These are the activations of a small network on made-up records, seen along a few directions, one row for each record.
After each row come some of the record's fields: RIFEB, RUR, BAK, TAFU, GATA, TIL, TEF.
A field that a record lacks is left out.
Other fields move the rows too, some of them a lot.
(in the rows, 500 means zero)
Strong random noise was added to every row along 2 fixed directions; ignore it. To show where, here is one row again and again, with new noise each time:
[363 456 457 528 549 595 431 461 420 552 486 576 541 491 491 548 469 552
 494 540 501 444]
[417 560 478 335 576 436 583 508 736 596 481 547 460 479 470 410 525 443
 521 564 563 495]
[496 571 559 389 455 402 516 469 614 522 620 505 469 516 486 488 429 448
 455 554 514 565]
[575 569 644 472 322 384 426 422 442 437 772 464 489 558 506 591 319 467
 381 541 454 633]

[608 383 439 574 442 529 669 573 401 420 576 487 571 520 584 435 701 499
 610 564 464 347] | RIFEB=giz RUR=kad BAK=zalas GATA=nur TIL=sab TEF=nem
[554 454 534 453 401 431 494 422 465 424 634 441 519 519 523 551 522 471
 472 531 509 495] | RIFEB=giz RUR=firok BAK=zalas TAFU=rilut GATA=nur TIL=pidu TEF=pafi
[517 453 385 294 628 442 592 550 810 533 326 560 383 471 523 287 735 378
 658 565 574 375] | RIFEB=giz RUR=dal BAK=zalas TAFU=rilut GATA=nur TIL=sab TEF=nem
[490 541 538 584 525 487 574 560 455 466 532 489 613 440 584 540 473 566
 518 421 508 501] | RIFEB=kuned RUR=dal BAK=fidif TAFU=rilut GATA=vilap TIL=pusu TEF=lobof
[596 590 664 511 331 373 416 448 339 360 708 412 531 568 498 660 323 478
 383 458 486 645] | RIFEB=kuned RUR=kad BAK=fidif TAFU=rilut GATA=nur TIL=vufo TEF=pafi
[562 651 499 320 539 305 793 585 873 453 580 369 431 488 532 304 570 401
 537 473 588 592] | RIFEB=kuned RUR=kad BAK=zalas TAFU=rilut GATA=vilap TIL=sab TEF=duga
[518 530 500 412 447 484 483 429 503 488 409 555 438 564 483 493 501 431
 504 569 471 447] | RIFEB=giz RUR=kad BAK=fidif TAFU=kebe GATA=famif TIL=vufo TEF=pafi
[470 528 491 397 541 473 487 484 575 497 387 534 429 536 500 464 539 466
 521 520 522 579] | RIFEB=kuned RUR=kad BAK=mab TAFU=rilut GATA=vilap TIL=seko TEF=lobof
[504 429 474 454 536 562 571 567 514 502 429 490 488 540 496 377 655 493
 548 552 496 376] | RIFEB=giz RUR=kad BAK=zalas GATA=nur TIL=sab TEF=duga
[348 462 407 605 647 640 405 483 493 593 333 589 541 456 461 570 497 609
 543 406 499 446] | RIFEB=kuned RUR=dese BAK=movav TAFU=rilut GATA=famif TIL=pusu TEF=nem
[403 525 451 289 635 531 443 552 717 700 294 535 466 495 431 385 542 426
 489 486 541 470] | RIFEB=giz RUR=dal BAK=movav GATA=nur TIL=pusu TEF=nem
[710 446 671 517 194 390 313 421 316 324 724 475 403 620 555 603 413 374
 479 561 355 596] | RIFEB=giz RUR=dal BAK=mab TAFU=rilut GATA=famif TIL=sab TEF=nem
[241 398 280 658 868 768 658 648 482 709 235 621 694 332 479 464 595 757
 595 401 676 331] | RIFEB=kuned RUR=firok BAK=mab GATA=nur TIL=pidu TEF=duga
[498 420 469 634 409 569 548 505 310 445 550 534 487 482 511 505 582 495
 591 505 473 421] | RIFEB=kuned RUR=kad BAK=mab TAFU=kebe GATA=famif TIL=seko TEF=nem
[357 423 415 462 625 640 476 512 545 614 275 615 469 480 468 471 575 489
 613 485 576 431] | RIFEB=giz RUR=dese BAK=mab TAFU=rilut GATA=famif TIL=sab TEF=nem
[662 364 540 733 240 570 410 463 122 276 756 463 601 532 670 655 474 552
 477 516 405 452] | RIFEB=giz RUR=dal BAK=zalas TAFU=rilut GATA=famif TIL=sab TEF=nem
[258 430 326 577 624 730 343 462 371 595 235 616 612 436 468 540 538 611
 500 484 518 332] | RIFEB=giz RUR=dal BAK=movav TAFU=kebe GATA=famif TIL=pusu TEF=pafi
[509 402 409 688 509 561 647 552 390 437 601 509 630 433 642 522 621 611
 614 520 498 349] | RIFEB=kuned RUR=firok BAK=zalas TAFU=rilut GATA=famif TIL=pidu TEF=nem
[400 587 466 360 572 501 314 413 587 617 306 562 468 470 411 520 425 454
 406 506 536 589] | RIFEB=kuned RUR=dal BAK=movav TAFU=rilut GATA=nur TIL=seko TEF=pafi
[485 437 453 464 587 593 503 581 459 503 454 489 542 471 495 422 572 528
 533 521 500 403] | RIFEB=kuned RUR=dal BAK=zalas GATA=nur TIL=sab TEF=duga
[490 480 419 360 553 512 567 571 584 582 353 502 492 535 469 443 573 445
 581 569 526 424] | RIFEB=giz RUR=kad BAK=fidif GATA=nur TIL=vufo TEF=pafi
[606 571 577 440 428 424 527 488 622 406 554 450 437 493 489 440 453 400
 487 525 458 521] | RIFEB=kuned RUR=dal BAK=fidif TAFU=kebe GATA=famif TIL=sab TEF=duga
[628 499 626 478 346 472 271 434 361 488 627 479 501 555 468 566 366 454
 394 486 352 594] | RIFEB=kuned RUR=dal BAK=movav GATA=nur TIL=pusu TEF=nem
[451 396 379 502 592 596 601 575 455 539 333 576 499 483 456 414 685 522
 613 576 472 368] | RIFEB=kuned RUR=kad BAK=mab GATA=nur TIL=seko TEF=lobof
[523 412 553 315 411 480 302 404 475 471 397 588 367 596 492 444 593 339
 569 709 401 399] | RIFEB=giz RUR=dal BAK=zalas TAFU=kebe GATA=famif TIL=vufo TEF=pafi
[424 490 439 572 615 593 639 546 536 464 452 492 556 447 522 428 565 622
 579 452 554 433] | RIFEB=kuned RUR=dese BAK=zalas TAFU=rilut GATA=nur TIL=sab TEF=duga
[393 327 310 648 666 735 561 538 370 591 348 586 634 424 552 435 689 650
 622 529 542 274] | RIFEB=giz RUR=firok BAK=zalas GATA=nur TIL=pidu TEF=nem
[351 402 330 545 641 663 500 496 522 563 222 528 503 466 489 488 684 498
 612 526 495 382] | RIFEB=kuned RUR=dese BAK=movav TAFU=rilut GATA=vilap TIL=seko TEF=duga
[549 518 530 458 411 457 303 423 505 479 477 526 392 532 460 510 500 433
 443 517 416 553] | RIFEB=kuned RUR=dal BAK=movav TAFU=kebe GATA=famif TIL=seko TEF=nem
[405 537 426 591 595 543 635 588 522 549 454 558 553 422 549 465 564 570
 527 464 598 462] | RIFEB=kuned RUR=dal BAK=mab TAFU=kebe GATA=famif TIL=seko TEF=duga
[511 533 591 467 469 457 417 424 559 500 503 454 462 574 456 536 434 430
 478 527 449 617] | RIFEB=giz RUR=firok BAK=fidif TAFU=rilut GATA=vilap TIL=pidu TEF=duga
[304 565 415 316 754 530 328 447 772 745 206 628 363 573 354 449 507 397
 509 488 590 521] | RIFEB=giz RUR=firok BAK=fidif TAFU=kebe GATA=famif TIL=pidu TEF=nem
[592 408 520 551 394 491 377 424 332 389 549 557 409 602 525 491 544 423
 573 585 378 434] | RIFEB=kuned RUR=kad BAK=zalas TAFU=kebe GATA=famif TIL=sab TEF=nem
[601 597 550 387 543 387 709 560 716 569 617 462 519 452 522 359 542 484
 502 506 557 558] | RIFEB=kuned RUR=firok BAK=zalas GATA=nur TIL=pidu TEF=nem
[426 565 508 321 614 398 476 478 689 562 336 510 486 458 469 420 519 414
 505 538 518 475] | RIFEB=kuned RUR=dal BAK=movav TAFU=rilut GATA=vilap TIL=pusu TEF=pafi
[647 622 619 301 403 378 260 390 540 472 495 490 325 594 448 523 387 320
 436 586 469 669] | RIFEB=kuned RUR=dal BAK=fidif TAFU=kebe GATA=famif TIL=seko TEF=lobof
[622 567 513 347 445 370 690 486 626 451 596 455 423 477 553 436 605 471
 562 550 543 511] | RIFEB=kuned RUR=dese BAK=zalas TAFU=rilut GATA=nur TIL=seko TEF=pafi
[445 688 564 391 650 430 607 539 821 571 452 486 448 489 427 452 444 472
 490 442 570 595] | RIFEB=kuned RUR=dese BAK=fidif TAFU=rilut GATA=famif TIL=pidu TEF=duga
[612 494 480 418 464 416 619 529 664 449 560 541 483 462 556 371 614 370
 591 587 520 431] | RIFEB=kuned RUR=dal BAK=zalas TAFU=kebe GATA=famif TIL=sab TEF=nem
[537 386 522 521 462 539 339 398 339 429 482 564 441 632 540 552 548 448
 537 564 353 460] | RIFEB=giz RUR=dese BAK=zalas TAFU=rilut GATA=nur TIL=pidu TEF=nem
[451 531 491 414 555 504 487 498 521 579 561 471 562 508 449 526 423 565
 367 474 547 579] | RIFEB=kuned RUR=firok BAK=zalas GATA=nur TIL=pidu TEF=pafi
[340 391 428 565 624 650 399 466 328 499 281 570 551 431 503 596 500 597
 472 470 533 429] | RIFEB=kuned RUR=dal BAK=mab TAFU=rilut GATA=vilap TIL=seko TEF=pafi
[457 473 474 541 475 530 389 476 371 498 457 526 502 476 526 558 523 488
 550 560 405 440] | RIFEB=kuned RUR=dal BAK=movav TAFU=rilut GATA=famif TIL=seko TEF=lobof
[617 455 616 389 331 425 234 389 383 408 491 565 350 656 484 520 484 320
 520 669 379 510] | RIFEB=giz RUR=dal BAK=mab TAFU=kebe GATA=famif TIL=sab TEF=lobof
[656 618 700 589 283 368 549 496 477 325 812 370 500 543 509 584 323 541
 380 426 548 685] | RIFEB=giz RUR=dese BAK=mab TAFU=rilut GATA=famif TIL=sab TEF=duga
[577 525 493 481 524 445 693 589 577 538 520 479 514 429 519 401 554 489
 511 513 538 509] | RIFEB=kuned RUR=dal BAK=mab GATA=nur TIL=seko TEF=duga

Which values does each new row have?
[490 413 543 541 491 536 467 464 426 548 483 537 527 516 445 491 528 523
 461 490 460 470] | RIFEB=giz RUR=firok BAK=mab GATA=nur TIL=pidu TEF=nem
[522 384 520 457 507 533 415 470 480 568 409 569 457 557 433 478 553 459
 526 548 437 464] | RIFEB=giz RUR=firok BAK=mab GATA=nur TIL=pidu TEF=nem
[378 441 429 589 574 669 400 520 328 623 396 540 583 477 459 549 412 600
 480 405 473 477] | RIFEB=kuned RUR=kad BAK=movav GATA=nur TIL=pusu TEF=nem
[634 607 646 509 407 355 612 584 528 477 712 379 506 527 447 489 334 501
 387 437 553 682] | RIFEB=kuned RUR=kad BAK=mab GATA=nur TIL=sab TEF=duga
[368 534 398 527 690 556 657 553 705 622 337 553 545 405 492 434 525 591
 499 419 712 460] | RIFEB=giz RUR=firok BAK=mab TAFU=kebe GATA=famif TIL=pidu TEF=duga
[642 499 540 357 359 365 590 491 674 423 578 476 392 565 529 395 584 325
 564 574 452 495] | RIFEB=giz RUR=kad BAK=zalas TAFU=rilut GATA=famif TIL=sab TEF=nem
[419 374 364 667 612 654 643 620 325 560 387 550 594 421 525 472 653 652
 589 489 542 338] | RIFEB=kuned RUR=kad BAK=mab GATA=nur TIL=seko TEF=duga
[455 453 520 644 510 640 369 459 342 577 502 494 588 470 451 591 375 595
 413 476 425 501] | RIFEB=kuned RUR=firok BAK=movav GATA=nur TIL=pidu TEF=duga
[508 691 558 364 526 360 389 418 811 610 540 497 408 513 368 475 379 412
 397 455 555 684] | RIFEB=kuned RUR=firok BAK=movav TAFU=kebe GATA=famif TIL=pidu TEF=nem
[367 587 472 523 571 479 526 476 585 577 527 451 593 434 496 583 408 628
 405 402 548 558] | RIFEB=kuned RUR=firok BAK=movav TAFU=rilut GATA=vilap TIL=pidu TEF=pafi
[330 458 301 550 718 609 617 627 549 667 251 516 543 410 438 411 619 584
 567 484 552 384] | RIFEB=kuned RUR=kad BAK=movav GATA=nur TIL=seko TEF=duga
[600 402 433 546 443 526 695 564 508 389 574 507 527 494 642 462 722 484
 675 562 499 307] | RIFEB=giz RUR=dese BAK=zalas TAFU=rilut GATA=famif TIL=sab TEF=nem
[531 483 472 452 475 478 529 513 582 483 506 541 455 506 555 394 624 436
 557 568 533 386] | RIFEB=giz RUR=dal BAK=zalas TAFU=kebe GATA=famif TIL=sab TEF=nem
[585 439 545 601 379 505 497 467 356 420 658 485 541 531 613 541 545 494
 541 558 456 453] | RIFEB=giz RUR=firok BAK=zalas TAFU=rilut GATA=famif TIL=pidu TEF=nem
[402 446 557 690 470 667 195 415 181 555 533 461 620 564 419 680 341 638
 330 438 426 527] | RIFEB=giz RUR=firok BAK=movav GATA=nur TIL=pidu TEF=duga
[516 424 581 530 457 481 283 443 325 541 532 532 465 642 435 573 389 505
 396 507 403 550] | RIFEB=giz RUR=firok BAK=mab GATA=nur TIL=pidu TEF=nem
[428 546 579 459 537 469 330 394 489 544 430 513 475 576 418 601 438 461
 460 539 503 522] | RIFEB=giz RUR=firok BAK=fidif TAFU=rilut GATA=famif TIL=pidu TEF=pafi
[565 483 500 605 464 484 572 595 397 479 590 447 595 474 543 522 453 613
 468 436 574 490] | RIFEB=giz RUR=dal BAK=mab GATA=nur TIL=sab TEF=duga
[572 505 598 551 422 449 492 418 454 446 674 448 573 485 561 565 368 476
 416 464 490 634] | RIFEB=kuned RUR=firok BAK=zalas TAFU=rilut GATA=vilap TIL=pidu TEF=nem
[527 429 441 578 448 559 405 496 392 432 475 581 428 492 513 523 555 529
 535 507 469 455] | RIFEB=kuned RUR=dal BAK=mab TAFU=kebe GATA=famif TIL=seko TEF=nem
[624 533 532 568 408 432 551 504 470 400 701 486 543 472 590 494 437 507
 474 486 511 503] | RIFEB=kuned RUR=dal BAK=zalas TAFU=kebe GATA=famif TIL=sab TEF=nem
[370 424 403 481 620 682 477 519 553 554 262 622 442 497 457 477 677 457
 636 583 462 344] | RIFEB=kuned RUR=dese BAK=fidif TAFU=kebe GATA=famif TIL=seko TEF=duga
[521 487 509 500 372 496 460 448 402 443 496 516 466 554 493 571 437 495
 449 510 523 492] | RIFEB=giz RUR=kad BAK=mab TAFU=kebe GATA=famif TIL=vufo TEF=pafi
